A small network was shown many inputs. Here are its activations along a few directions, one row for each input.
Each table varies a few parts of the input and shows all the possible inputs, shuffled.
A made-up example of a description, with smaller parts first: one of 2 separate values, together with either a single point or one of 9 places along a line or (one of 6 places along a line, together with one of 8 places around a ring).
Shared parts are said once, and a part with two or three values counts as separate values.

Other details of the inputs vary at random and push rows far along two fixed directions, the same in every table; ignore that.

A family of inputs:
r1: [-22  -3  93 -18   0   2 -43  71 -71  31  46  -4   0]
r2: [ -8 -11 -38  33 -55  24  57  14  46 -28 -20  53  19]
r3: [-22  35  77  19   2  28 -86  78 -68  26  25 -21  30]
r4: [  7 -10 -86  11   7 -24  65 -69  62 -27 -30   3 -19]
r5: [ -4  48 -56  11 -42  30  40  38  38  -4   8  31  20]
r6: [-33  60 -27  40 -60  46  45  67   5 -24 -10  14  46]
r7: [-23   5 -55  44 -45  31  45  20  55  -4  -6  10  27]
r8: [  42  -56   23  -82   86  -94  -31 -110  -38    1   -1  -58  -69]
r9: [-26  66 -27  40 -50  23  13  61  -3 -19   6  16  41]
r10: [ -7 -11  62 -21  -9  -4 -47  43 -41  18  46 -22   8]
r11: [ 39   1 -53 -25  25 -16  44 -81  55  -7 -26 -29 -16]
r12: [ 26 -62  61 -12  38 -22 -72 -34 -27  23  -6  -3 -19]
r13: [-41  -5  77  22  19  41 -67  85 -58  43  30  18  11]
r14: [ 30 -25 -81   9 -23 -29  68 -85  70 -47 -38  33 -22]
r15: [  43  -33   29  -70  108  -36  -31 -100  -26   20  -26  -42  -58]
Each input here is: one of 3 separate values, together with either a single point or one of 4 places along a line.
Q: The inputs of r5 and r11 match in every part but the choice among 3 separate values. If r8 is changed in the same way as r5 into r11, which row does it become?
A: r10
Q: Change only the choice among 3 separate values in r6. List by row number the other rows that result.
A: r3, r9
Q: Change only the choice among 3 separate values in r4. List by row number the other rows that result.
A: r7, r13

A family of inputs:
r16: [ 18  -3  43 -48  41 -24 -42 -13 -58  11  19 -18 -34]
r17: [ -4  12  86 -23  49  -6 -95  32 -95  24   9 -17  -4]
r18: [ 34 -46 -33  13  16  -5  37 -79  50 -13 -47  31 -15]
r19: [-17  46  45   5 -45  33 -30 105 -38  26  52  29  25]
r20: [ 21   0 -22 -34  15 -22  13 -32  23   7  11 -13  -7]
r21: [-27  10 -78  70 -56  50  51  46  60 -21 -18  88  22]
r22: [-39  34  54   8 -28  36 -17 108 -54  13  32   8  28]
r23: [-41  38  37  26 -37  49 -20 116 -13  35  52   5  35]
r24: [  9   9 -24   5  23   0   3 -32  17   1 -15 -40  -4]
r25: [ -24   12  -57   80 -111    4   58   32   43  -43    1   48   47]
r26: [ 16   8  55 -32  52 -19 -79 -13 -72   9   4 -20 -26]
r27: [ 17 -65  72 -21  43  -4 -46 -23 -20  41  -2  26 -39]
r28: [-22  -9  87 -29  54  -1 -59  34 -77  29  29 -36  -7]
r29: [-27  50  30  34 -35  46 -54  91 -17  34  37   9  37]
r30: [ 17 -18 -39 -32  43 -27  52 -77  31  -8 -17 -51 -23]
r31: [  7 -53 -57  -3  26 -19  40 -60  47  -5 -31  40 -41]
r32: [ 37  15 -53 -22  20 -35  34 -87  33 -31 -29 -20 -15]
r33: [-26 -27  41  27 -77  46 -20  86   6  17  28  47  30]
r34: [ 34 -63 -36   3  -5 -14  26 -83  46 -30 -41  -1  -2]
r35: [-33  66 -63  45 -75  38  81  52  37 -43 -24  15  47]
r36: [  7 -72  67 -16  27 -67 -61 -27 -47   3  20 -13 -37]
r37: [ 19 -23  52 -50  64 -26 -69 -21 -37  45  28 -39 -31]
r38: [-25  60 -59  25 -88  28  96  68  40 -30   5  34  38]
r39: [  1   9 -49  -6  23 -15  50 -70  24 -36 -39 -39   0]
r40: [ 37  10 -58 -20  24 -32  19 -79  41 -16 -27 -23 -15]
r41: [ 11   1 -41  -6  38 -15  31 -75  30 -19 -35 -51 -10]
Q: The inputs of r40 and r20 match in every part but one. If r18 is changed in the same way as r40 into r20, which row does it become?
A: r27
Q: Describe the family of inputs behind these rows.
A: one of 2 separate values, together with either one of 4 places along a line or one of 9 places around a ring
Q: Change only the place on the ring of 9 in r35. List by row number the other rows that result.
A: r17, r24, r26, r29, r32, r39, r40, r41
Q: Start at r25 and move only the place on the line of 4, one step at a time. The first step leads to r34. Which rows follow, in order?
A: r18, r21
Q: Change only the choice among 2 separate values in r17. List by row number the other rows that result.
A: r38
